These are the activations of a small neural network, seen along a few directions. Each row is one input.
In each table, some parts of the input vary, and every possible input appears once, in random order.
Descriptions start from the smaller parts, as in this example, which fits no table here: one of 3 separate values, together with either a single point or one of 11 places around a ring or (one of 4 places along a line, together with one of 8 places around a ring).
Shared parts are said once, and a part with two or three values counts as separate values.

Other details of the inputs vary at random and push rows far along two fixed directions, the same in every table; ignore that.

A family of inputs:
R1: [-56   1  30  34 -54 -26   9 -22 -75 -32  -7]
R2: [-15  15   0   7 -37  12 -17  66 -10  29  48]
R3: [ 26  41   4  -8   7  -3  10  -4  54  44 -50]
R4: [ 28  32  52  43  -4  40 -12  86 -38  30  28]
R5: [-58 -31  11  27 -39  23  -9   0 -60 -62  12]
R6: [  8  17 -17 -23  54 -27 -16  15  59  27 -17]
R7: [-37  -4 -13 -12  50 -37  25 -68  -1 -49 -29]
R8: [-55 -12  -3  12  28  -6  51 -52  24 -38 -49]
R9: [-40 -48  31  28 -53  32  -3 -15 -63 -40  -1]
R10: [ 12 -21   6   9 -18  -6 -20  41  -2  39  72]
R11: [-25 -31  37  30 -66  25   0 -33 -69 -45   1]
R12: [ 60  23  11  -7  88  20  11  33  28  20 -17]
R13: [-47 -18   7  -2  18  -4  48 -52  12 -31 -71]
R14: [ -4 -55  -9 -19  34   9  21 -62   5 -56 -45]
R15: [-29 -43   7 -14  40 -28  34 -61  11 -32 -52]
R16: [ 12   1   8  35 -40  35 -38  49   2  27  38]
R17: [ -9  43 -19 -11  33  -4  -1  26  62  29 -39]
R18: [-31 -11  13  27 -58  12  -2 -23 -81 -55   0]
R19: [ -3   5   5  20 -38  18  -6  51   3  41  54]
R20: [ 70   5 -12 -26  21  10 -19 -14  47  19 -24]
R21: [ 36  35 -15 -29   4  16  29   0  51  36 -26]
R22: [-54  21 -14   0  28 -15  41 -58   3 -47 -50]
R23: [-56 -44  27  15 -52  13  31 -13 -62 -28  16]
R24: [-20  -6  -8 -17  34 -46  32 -68  -8 -44 -50]
R25: [ 30   9   1  -5 -37 -25 -25  37 -35  35  55]
R26: [ 37   5 -36 -28  48   9 -29  20  56   3  -9]
R27: [ 45   6   4  10 -38  -5 -59  32 -35  20  40]
R28: [ 44  16   4 -20  27 -27  -5 -14  52  42 -30]
R29: [ 36  -8  21  -5 -41 -11 -21  27 -19  46  52]
R30: [ 14  11  -6  -1 -20 -16 -30  37 -25  30  72]
R31: [-45  -9   8  33 -45  19  -9 -20 -72 -60  21]
R32: [ 28 -26   9  26 -20  12 -54  37  -2  22  58]
R33: [ 32  55 -37 -30  10   4  25  10  39  27 -25]
R34: [ 18   4 -10  -6  49 -22  -5  -1  68  36  -9]
R35: [ 21 -26  16  -5 -29  -4 -24  43 -14  49  51]
R36: [ 17  56 -43 -27  25  11  20  12  49  22  -7]
R37: [ 48  25 -39 -24  43   6 -28  -3  42   4  -2]
R38: [-37 -34 -27 -36  47 -16  44 -41   6 -57 -13]
Description of these inputs: one of 2 separate values, together with either a single point or (one of 3 separate values, together with one of 6 places around a ring).
Changing only the choice among 2 separate values turns R7 into R22. The same change can be made to R27. Which row results? -> R18
Change only the choice among 3 separate values in R31. List by row number the other rows that result. -> R22, R36
Change only the choice among 2 separate values in R37. List by row number the other rows that result. -> R31

A family of inputs:
R39: [-27 -46  27  24 -16  28  24 -22 -45 -48 -18]
R40: [-27 -72  11  -3  25 -52   1 -46 -28 -47  44]
R41: [ 59  52 -21 -10  33  44 -25  61  45  42  -1]
R42: [ 13  23   2  16 -74   2 -48  48 -50  20  49]
R43: [ 31  69 -40 -15   8 -18 -19  43  55  71   6]
R44: [ 27  23 -31 -36  25  -1  39 -67  44 -16 -72]
R45: [ 49 -49  16   0 -26 -13 -73  35 -43  26  91]
R46: [-72 -23  -3   9 -17  -1  31 -14 -30 -43  18]
R47: [ -5  16  37  23 -72 -33 -34  38 -39  57  46]
R48: [-42 -25 -10   4 -28  29  22 -26 -39 -61  12]
R49: [-59 -42  34  28  -5   0  32 -16 -34 -32 -11]
R50: [ 25   8 -10 -20  46  15  26 -56  47 -23 -89]
R51: [ 40  40  13   0  19  -8 -27  37  62  79 -28]
R52: [-12  26 -25 -18  82   7  51 -15  54 -24 -47]
Changing only one part turns R52 into R41. The same change can be made to R46. Which row results? -> R48
Describe the family of inputs behind these rows. -> one of 2 separate values, together with either a single point or one of 6 places around a ring
